A small network was shown many inputs. Here are its activations along a few directions, one row for each input.
In each table, some parts of the input vary, and every possible input appears once, in random order.
A made-up example of a description, with smaller parts first: line(4) and (point or ring(9) or (values(2) and ring(8))).
Shared parts are said once, and a part with two or three values counts as separate values.

Other details of the inputs vary at random and push rows far along two fixed directions, the same in every table; ignore that.

Rows:
row 1: [ 21.5   4.1   3.1 -21.2  -8.8  -6.1 -19.3 -16.9   4.2  21.9   4.5  -9.0
   2.4  -2.1]
row 2: [-18.7   7.6   0.1  -2.0   8.7  13.9  -3.8   7.1   6.2   2.8  -8.4   6.7
  -9.3 -11.9]
row 3: [-43.4  -4.9   1.7  12.2  10.6  14.0  13.3  14.0   2.3  -6.8 -15.9  12.8
 -22.7 -10.5]
row 4: [ -6.3   7.3  -4.8  -9.9  -0.9  17.7  -8.0 -16.6   3.4   6.1  -9.2   2.1
 -26.7  -3.3]
row 5: [ 12.5 -22.4  -0.5  21.1  -0.1 -22.0  33.2  11.3 -17.2 -25.5  25.3   0.2
  19.5  28.0]
row 6: [ 20.6   9.9  -6.4 -15.6  -9.0  -4.2 -21.5  -1.7   8.1  25.5   7.3 -12.1
  10.7 -12.2]
row 7: [ 11.2 -10.3   9.8  24.9  -6.6 -20.2  35.9  11.9 -18.9 -35.4   8.4   2.9
  10.5  18.0]
row 8: [ 27.0  20.5  -3.8  -9.5 -10.2   2.0 -12.4  -8.0   3.4  15.1  -3.9 -13.6
  13.6  -9.6]
row 9: [ 27.7  11.7  -1.2   5.1 -14.3  -5.4  -0.7   3.9  -3.1   7.2  11.7 -10.0
  16.7  -7.2]
row 10: [-70.5  -8.6  -1.7   6.9  12.1   9.6   8.8   6.9   3.5 -13.2 -23.6  14.0
 -30.0  -7.9]
row 11: [12.1 14.0 -2.0  4.2 -5.3  0.6 -2.9  4.3  0.9 -1.3  6.2 -2.3  8.7 -8.0]
row 12: [ 21.1 -12.8   4.0   6.0  -8.8 -22.9  10.8   7.0  -8.2  -4.9  17.8   0.5
  11.3   8.4]
row 13: [  4.0  -4.5   6.0  35.5  -7.2 -25.9  39.6  21.3 -23.8 -31.5  16.9  -2.8
  22.9  12.1]
row 14: [-12.4   1.2   2.6   0.0   2.7  13.3  -5.8 -10.2   0.6  -9.3 -14.1   9.2
 -19.8  -4.6]
row 15: [15.3  1.4 11.3 -4.4 -3.4 -2.3  1.3 -5.3 -5.4  8.2  4.2 -3.7  0.8  4.3]
row 16: [ 11.4  -5.8   1.6  34.4  -1.5 -24.0  33.7  24.3 -23.4 -37.7  15.1  -0.7
  25.9  10.8]
row 17: [ 15.0  -2.7   2.3 -11.5  -3.9 -11.1  -3.9  -5.7   0.7   2.2  -0.6  -3.6
   3.8   4.9]
row 18: [  9.1  12.3  -6.7 -20.6  -3.1   0.3 -21.2  -5.1  10.3  19.4  -8.1 -12.9
   6.4  -9.2]
row 19: [-18.1  -8.0  -6.8 -10.1   4.8   4.1  -0.3  -6.0  -0.5  -0.2  -5.5   6.3
 -20.9   3.4]
row 20: [-54.2 -11.3   8.4   3.1  15.1  20.0  13.9   0.1   3.1 -16.3 -31.7  20.0
 -39.4  -0.6]
row 21: [ 23.1   4.7 -12.8  -6.8  -5.0  -2.8  -8.4  -0.9   0.0  14.2  14.2 -14.4
  23.3   6.8]
row 22: [33.1  4.0  0.4 -8.5 -1.2 -4.6  0.8 -4.6 -7.3 11.4 13.7 -9.7  4.5  9.4]
row 23: [ -7.9  -8.0   8.1  27.5   3.1 -19.5  36.9  23.9 -21.5 -22.8  10.1   1.8
  16.5  10.1]
row 24: [ 24.6   3.4   4.9   2.0 -14.0  -1.5  -2.0  -6.6  -2.2   5.1   7.0  -0.5
  -0.8  -1.1]
row 25: [ -2.8   2.2   4.4 -13.3   8.5  15.2 -14.6 -11.1   4.2   8.0 -13.7   5.5
 -16.6  -6.3]
row 26: [ 25.0   1.3   1.8 -17.8  -4.7   2.3 -18.3 -18.6  12.4  17.9  -0.3  -9.2
   9.7   3.9]
row 27: [-10.8  12.0  -9.2 -13.7   5.9  19.4  -9.7  -3.2   2.8  18.2 -10.0  -2.3
 -12.0  -9.8]
row 28: [-50.8 -10.0   7.9   7.5  16.7  18.6  10.9   4.2   3.8 -17.5 -19.5  26.8
 -37.5  -3.4]
row 29: [-40.8   1.9  -7.1  -6.0   9.7  12.7 -11.9   4.4  12.1  -0.1 -15.1  11.1
 -20.9 -13.8]
row 30: [-46.6  -4.9   4.3  12.0   8.0  17.8   9.9  -1.2   4.3 -23.3 -18.5  26.0
 -37.6  -4.8]
row 31: [  2.8 -11.3  -8.0  19.4   0.9 -27.5  30.8  26.3 -20.2 -24.5  21.5  -5.2
  19.7  16.8]
row 32: [28.5 -8.0  3.1 -2.8 -9.4 -6.6 -5.0 -7.0  4.4 10.7 16.5 -4.5 15.7  5.8]
row 33: [  1.2  11.6  -8.9 -21.2   3.4   8.2 -32.2  -6.3  11.3  18.8  -8.9  -9.5
  -2.0 -14.4]
row 34: [-64.7 -14.3  -3.9  14.5  12.4  18.5   8.9   8.4  12.4 -11.4 -19.0  16.0
 -25.3  -7.3]
row 35: [-15.3  -7.2   1.2  -3.3   6.2  11.2  -9.2  -9.7  12.9   1.1  -4.6  13.4
 -11.2   0.2]
row 36: [ 28.2  -0.3  -0.2 -15.5  -1.3   2.9 -24.1 -18.0   8.2  15.3   4.7  -6.5
  11.8   2.0]
row 37: [ -1.5  -4.6  -4.9  29.5  -0.9 -17.7  39.6  22.2 -21.9 -33.5  16.7  -1.3
  12.5  12.9]
row 38: [ 15.1  -4.1  -1.8  13.3  -2.0 -17.2  12.5  11.5  -3.2  -8.5  10.0  -9.6
  30.5  12.8]
row 39: [  4.2   0.1   2.6 -17.6  -4.2  11.2 -21.6 -23.5  13.0  23.1  -3.8  -4.1
  -3.5  -1.3]
row 40: [ 20.7  11.5  -6.1 -11.2  -3.4   3.5 -25.0  -3.7  13.9  19.9   9.2  -9.5
  19.2  -5.1]
row 41: [  2.6  14.1  -0.7 -12.9   3.4  10.5 -11.5  -2.8   7.7  17.6 -13.7  -7.2
  -0.5 -10.6]
row 42: [  8.8   0.7  -5.3   1.0   3.2  -1.3 -11.1   2.5   4.2   2.1   4.4  -9.3
  18.2   1.3]
row 43: [ -4.9  -9.6   4.2  26.2   9.3 -15.1  30.7  27.2 -20.4 -29.8   7.6   3.6
  16.9   8.3]
row 44: [  7.5   3.5  -0.9 -17.6  -0.1   0.4 -20.8 -11.0   9.4  13.4  -0.3   5.8
  -7.5  -5.6]
row 45: [35.7 -0.1  8.3 -1.6 -7.9 -8.3  0.3  0.0 -5.3 12.7 13.8 -3.5  9.5  3.3]
row 46: [  5.0   8.6  -3.5 -10.4  -3.2   5.0 -20.2 -11.1  11.8  23.7  -0.2 -12.6
  11.1  -4.7]
row 47: [ 13.8  12.1   5.5 -11.1 -11.6   8.7 -15.2 -20.4   3.9  15.5  -4.9  -4.9
 -10.3  -4.9]
row 48: [-18.6  -7.8  -0.7 -10.1   7.5   4.6 -11.0  -7.6   3.0  -3.8 -13.3   9.8
 -18.1  -3.5]
Description of these inputs: values(2) and line(4) and (point or ring(5)).
- The inputs of row 43 and row 42 match in every part but the line(4) part. If row 2 is changed in the same way as row 43 into row 42, which row does it become? => row 40
- The inputs of row 37 and row 27 match in every part but the line(4) part. If row 4 is changed in the same way as row 37 into row 27, which row does it become? => row 22
- Change only the values(2) part in row 12. List by row number the other rows that result. => row 6
- List by row number the other rows that have the line(4) part and the values(2) part in common with row 14. => row 4, row 7, row 24, row 30, row 47
- A walk changes only the ring(5) part. It starts at row 45 and steps to row 15. List the rest of the walk in order. => row 20, row 25, row 28
- A walk changes only the line(4) part. It starts at row 46 and steps to row 10. List the rest of the walk in order. => row 23, row 13

Rows:
row 49: [ -5.6  -3.7   1.6  53.6   4.5 -11.4  41.2  25.4  -5.4 -28.8  23.3   2.7
  43.0  -0.4]
row 50: [ 12.8   1.1   3.6  20.6  -6.2 -37.8  34.9  45.5 -39.6 -38.5  28.6   9.6
   7.2  10.2]
row 51: [-10.9 -28.5  21.9  24.7   3.9  15.3   9.5 -12.3   6.7 -22.2   3.6  16.6
 -28.9   9.2]
row 52: [-45.5   1.1 -21.6  15.3  16.3  -1.6  28.2  23.2 -18.4  -0.2 -12.2 -16.5
  -3.1   2.2]
row 53: [-20.1 -13.9  20.3  17.3  15.5  -3.8   5.5  20.6   3.7 -22.9  -2.9  30.4
  -1.6 -13.7]
row 54: [-52.8 -15.9  -6.6  25.2   4.0  13.0   4.1  13.4  12.0 -21.5   4.6  -2.4
  21.9  11.5]
row 55: [-50.0 -16.7 -18.7 -31.1  25.1  22.4 -34.8   5.5  18.2  13.0 -29.1  18.2
 -36.2 -11.4]
row 56: [-31.2 -13.8  -1.0 -10.6  16.7 -23.8  14.7  30.8 -19.6 -16.9  -7.3  -3.0
 -16.4   2.2]
row 57: [-21.4 -27.4 -23.7  33.8   1.1 -28.9  39.5  40.0 -14.8 -28.5  17.7  -5.6
  45.3  26.7]
row 58: [ 78.4 -11.7   6.2 -23.1 -19.6 -13.0 -35.2 -46.1  28.3  28.2  28.6 -21.2
  30.0  21.3]
row 59: [-49.2   2.3 -10.0 -68.1   9.9  57.5 -43.0 -59.7  20.3  53.6 -51.7   3.7
 -84.9 -21.5]
row 60: [-10.6  12.2   2.1  21.4  21.7  16.0  18.2 -15.2 -14.2 -56.7 -45.7   7.7
   0.5   8.9]
row 61: [-61.2  35.2  -1.4   8.2  -9.8  46.1  -6.2  -3.6  17.4  15.5 -33.6   5.3
 -35.5 -36.6]
row 62: [ 64.2   0.2   0.4 -32.6 -15.7 -29.1 -54.7  -8.2  22.4  25.0  19.7 -10.2
  50.8  -3.0]
row 63: [ 81.0   8.5  -3.2 -65.6 -16.8   2.1 -55.3 -48.3  23.8  68.3  18.4 -33.3
  13.7  16.8]
row 64: [ 28.3 -14.5  35.3  36.2 -16.8 -16.1  56.7  14.4 -22.6 -35.7  16.7  11.2
  -0.1  27.8]
row 65: [-37.4   9.2  -3.2 -19.6   5.7  31.2  -2.3 -39.6   2.3  16.8 -26.4  24.9
 -69.5 -17.5]
row 66: [ 64.8  56.3 -18.2 -12.7 -23.1  -4.1 -18.6  -1.8  -3.9  42.5  28.9 -39.5
  32.1 -12.0]
row 67: [ 66.4  20.1  16.2   7.1 -16.4 -34.1  -2.3  15.8 -16.6   9.0  18.8   1.3
  31.7 -20.8]
- Describe the family of inputs behind these rows. => point or (values(3) and ring(6))
- Change only the values(3) part in row 61. List by row number the other rows that result. => row 64, row 67
- Change only the values(3) part in row 57. List by row number the other rows that result. => row 55, row 63
